These are the activations of a small neural network, seen along a few directions. Each row is one input.
Each table varies a few parts of the input and shows all the possible inputs, shuffled.
A made-up example of a description, with smaller parts first: values(2) and (point or line(9) or (line(6) and ring(8))).
Shared parts are said once, and a part with two or three values counts as separate values.

Other details of the inputs shift rows strongly along two fixed directions, in all tables alike. That doesn't count.

Rows:
r1: [  6 -20  -2 -10 -11  61  24  -6  48  -7  -7  -5]
r2: [ 18 -29  -5  12   4  38   4  17  57  -9  27 -14]
r3: [ 32 -45   4 -45  -4  68  25 -13  11 -34   0  -9]
r4: [ 65 -45   1 -33  -4  47   0   0 -58 -39  13 -27]
r5: [ 25 -58   3 -38 -12  69  17 -16   2 -24   2 -15]
r6: [-71  37  -7  35  21 -47 -21  -8  48  42 -13  21]
r7: [-50  41   1  40  29 -45 -31  15  13  24   3  23]
r8: [ -6 -31  -3   3  -3  45  30   2  88  -2   8   1]
r9: [  9  25  -1  -6  -4 -54   6  -5 -93  -8 -20   7]
r10: [  0  24   8  -8  -9 -54   6   4 -98  -8 -17  18]
r11: [-64  49  -9  56  44 -44 -36   4  59  36   1  18]
r12: [-33 -40  19 -22  -5  53  14   4  29  -4  10  13]
r13: [ -9  41  -3   3   8 -57   2  -4 -50  -1 -18  14]
r14: [  32   22    9   -6   -1  -55  -26    8 -103   -5    7  -10]
r15: [ 36  35 -14   8 -13 -70  15   5 -63 -12 -11   0]
r16: [  35   12  -11  -13  -14  -55  -10  -17 -106   -4  -21   -8]
r17: [-42  62 -20  66  29 -39 -34   1  69  37  -7   6]
r18: [ -2 -12   8   6   6  55 -16   5  85  12  21 -16]
r19: [ -3  17   7 -10 -16 -57  -7   6 -98   3 -11  13]
r20: [  7 -41  -3  -9 -17  38  20   5  55   2  15  -8]
r21: [-12  43  -6  47  15 -63 -28  10  39  30  12  -2]
r22: [-27 -14  -5  10  -4  58   9  -8  93  13  -2  -2]
r23: [-28  39 -18  47   3 -64  -3  -2  33  28  -9   9]
r24: [ 62 -52   4 -54 -20  50  29 -16 -67 -44  -7 -17]
r25: [-33 -23  26  -6  16  47 -17  16  69  11  30   8]
r26: [  9 -11  -2 -15  -7  57  23  -4  54 -12  -3  -3]
r27: [-72  40  -6  39  23 -45 -16 -10  46  37 -15  22]
r28: [ 63 -43   0 -45 -44  50  22   0 -64 -25   0 -25]
r29: [ 45  22   0  -2   2 -55 -32  -6 -92  -5   0 -18]
r30: [  6 -47  23 -50 -11  66  31  11  -3 -32  12   9]
Description of these inputs: line(5) and (values(2) or line(4)).
The inputs of r12 and r22 match in every part but the line(5) part. If r30 is changed in the same way as r12 into r22, which row does it become? -> r26
Change only the line(4) part in r13. List by row number the other rows that result. -> r6, r9, r27

Rows:
r31: [ 14  42  -7  19  17 -86 -32   4 -57  13   0  -8]
r32: [-43  -7   8  21  21  23 -33  -2  94  37  12   1]
r33: [ 43 -54   1 -44 -50  52  27  -1 -43 -21   8 -19]
r34: [ -7  41 -11  25   1 -73 -44   0 -69  25  -6  -2]
r35: [ 32 -23  -1  -5  -4  -3  -6   8 -78 -16  12 -13]
r36: [ 16 -16  -6  -2 -10  -9  18   2  19  -9   4   1]
r37: [ 20 -56  -3 -19 -18  54  41   5  29 -23  11  -7]
r38: [ 37 -42  -2 -28 -40  28  31   5 -46 -18  -7 -12]
r39: [ 17 -79  24 -87 -36  59  59  -2 -56 -33   2  13]
r40: [-4 16 -2 19  9 -5 10 19 13 -8  9  9]
r41: [-70  46 -17  70  49 -58 -33   0  80  43   4  18]
r42: [ 14  56   7  19  -4 -65 -18   7 -51  10  -2   2]
r43: [-42  59 -27  52  29 -49 -13 -21  22  22 -27  11]
r44: [  1  15  -3   2   2   3 -11 -19  12  10 -16  -6]
r45: [ 23 -55  18 -81  -8  75  36 -21 -60 -45  -7   7]
r46: [ -3  16  11   5  -5   4 -10  10  14  14   4   1]
r47: [ 37  -1  -9 -21 -19  12  -1 -16 -68 -17 -15 -16]
r48: [-76 -43  39 -31  18 100  23  15 111  -5  16  34]
r49: [ 14 -36  -6 -24  -4  76  16 -10  20 -20 -12 -12]
r50: [-11 -36   3 -12  -2  49  20   1 108   5  16  -8]
r51: [-49   8   0  27   0   4  -4 -10 108  42  -4   7]
r52: [ -2  40 -20  37 -11 -89   8  -2 -66  13 -22   5]
r53: [ -8  41 -14  33   8 -81 -37   4 -72  22 -14   3]
r54: [ 12  14 -12   8  15 -11  -3 -12  15  -9 -10   2]
r55: [-56  14   0  41  24  28   2  13 105  20  11  17]
r56: [ 28  25   4  -5   0 -27   0  17 -32  -9  10  -8]
r57: [ -5  65 -10  33  -4 -77 -16  15 -72  13 -18  12]
r58: [ 11  18  -9   0  12  -9  -3 -13  15  -2  -9 -10]
r59: [  7 -81  38 -73  -9  70   9   4 -70 -45  18  -3]
r60: [-37  -4   9  23  24  16 -29  -3  95  28  18   0]
r61: [ 24   8 -15   2   6  -7   9 -10 -30 -19 -16  -3]
r62: [-16   5   2   8  14  31  -7 -20  80  10  -5  -2]
r63: [ 15  37  -9  26  18 -89 -31   6 -58   5  -1   3]
r64: [ 56 -48  12 -42 -40  38  27  -4 -31 -24  12 -22]
r65: [ 51   3   5 -14  -9 -14   8  20 -57 -32  14  -2]
r66: [-44  14   1  18   4  30 -12  11  77  24   9   9]
Describe the family of inputs behind these rows. -> values(4) and (point or ring(8))
The inputs of r52 and r43 match in every part but the values(4) part. If r36 is changed in the same way as r52 into r43, which row does it become? -> r54
Change only the ring(8) part in r31. List by row number the other rows that result. -> r32, r34, r35, r41, r53, r60, r63
List by row number the other rows that have the values(4) part in common with r57. -> r40, r42, r46, r48, r55, r56, r65, r66
Change only the values(4) part in r59. List by row number the other rows that result. -> r39, r45, r48

Rows:
r67: [-27  28 -14  29  28 -44 -38 -21  -6  23 -14  -1]
r68: [-11  38 -18  30 -23 -42   6   0   5  21 -18   8]
r69: [  30  -21    5  -18   -4  -40    2    8 -103  -25    9    0]
r70: [-18  53   1  32  12 -28 -19  15  -1  10   6   5]
r71: [  2  41 -26  21  16 -43 -12 -24  -1  12 -26  -3]
r72: [-10  31 -17  19  15 -58  15  -1   8   3 -10  13]
r73: [-13  35  -9  30  21 -48 -52  -7   2  30  -3 -10]
r74: [ 41   4   0  -7 -42 -24   7  10 -82  -2   0 -20]
r75: [-31   5 -12   4 -11   5  21  -9  48  18 -19  10]
r76: [ 10 -14   5 -23   3  51  25   5   3 -28  -9   4]
r77: [ 25 -24  21 -38  -3  31   3  10 -91 -31   7   4]
r78: [ 47  23  -3  -8 -15 -13  11  14 -85 -33  -9  -5]
r79: [-37  -6   3   3  19 -11  11  -8  52   1   1  15]
r80: [ 74 -56  17 -34 -23  40  23  23 -43 -36  34 -26]
r81: [  3 -18  23 -29   3  51 -10  18  -5 -12  26   2]
r82: [ 22 -30   9 -46 -38  12  30 -13 -70 -15 -15   0]
r83: [ 20 -34   2   1   4  71  -9  -3  74   2  18 -29]
r84: [ 25 -31 -10  -2  -2  71   5 -10  77  -9   7 -17]
r85: [  4  41 -15  40   6 -69   4   8   5   9  -1  11]
r86: [-10 -38   2 -22  13  64   5 -29  64  -8  -2  -8]
r87: [-42  13  14  -1  23  14   2  -8  35   3 -13  23]
r88: [-47  17  -3  19  -3 -44 -10  -6 -13  33 -15  16]
r89: [-30  -9  10  17  19 -12 -22  19  59  18  24   9]
r90: [-26 -48  15 -18 -17  67   1  10  65  17  21  -2]
The inputs of r77 and r67 match in every part but one. If r87 is changed in the same way as r77 into r67, which row does it become? -> r86
Describe the family of inputs behind these rows. -> values(4) and ring(6)
Change only the values(4) part in r71. List by row number the other rows that result. -> r72, r75, r76
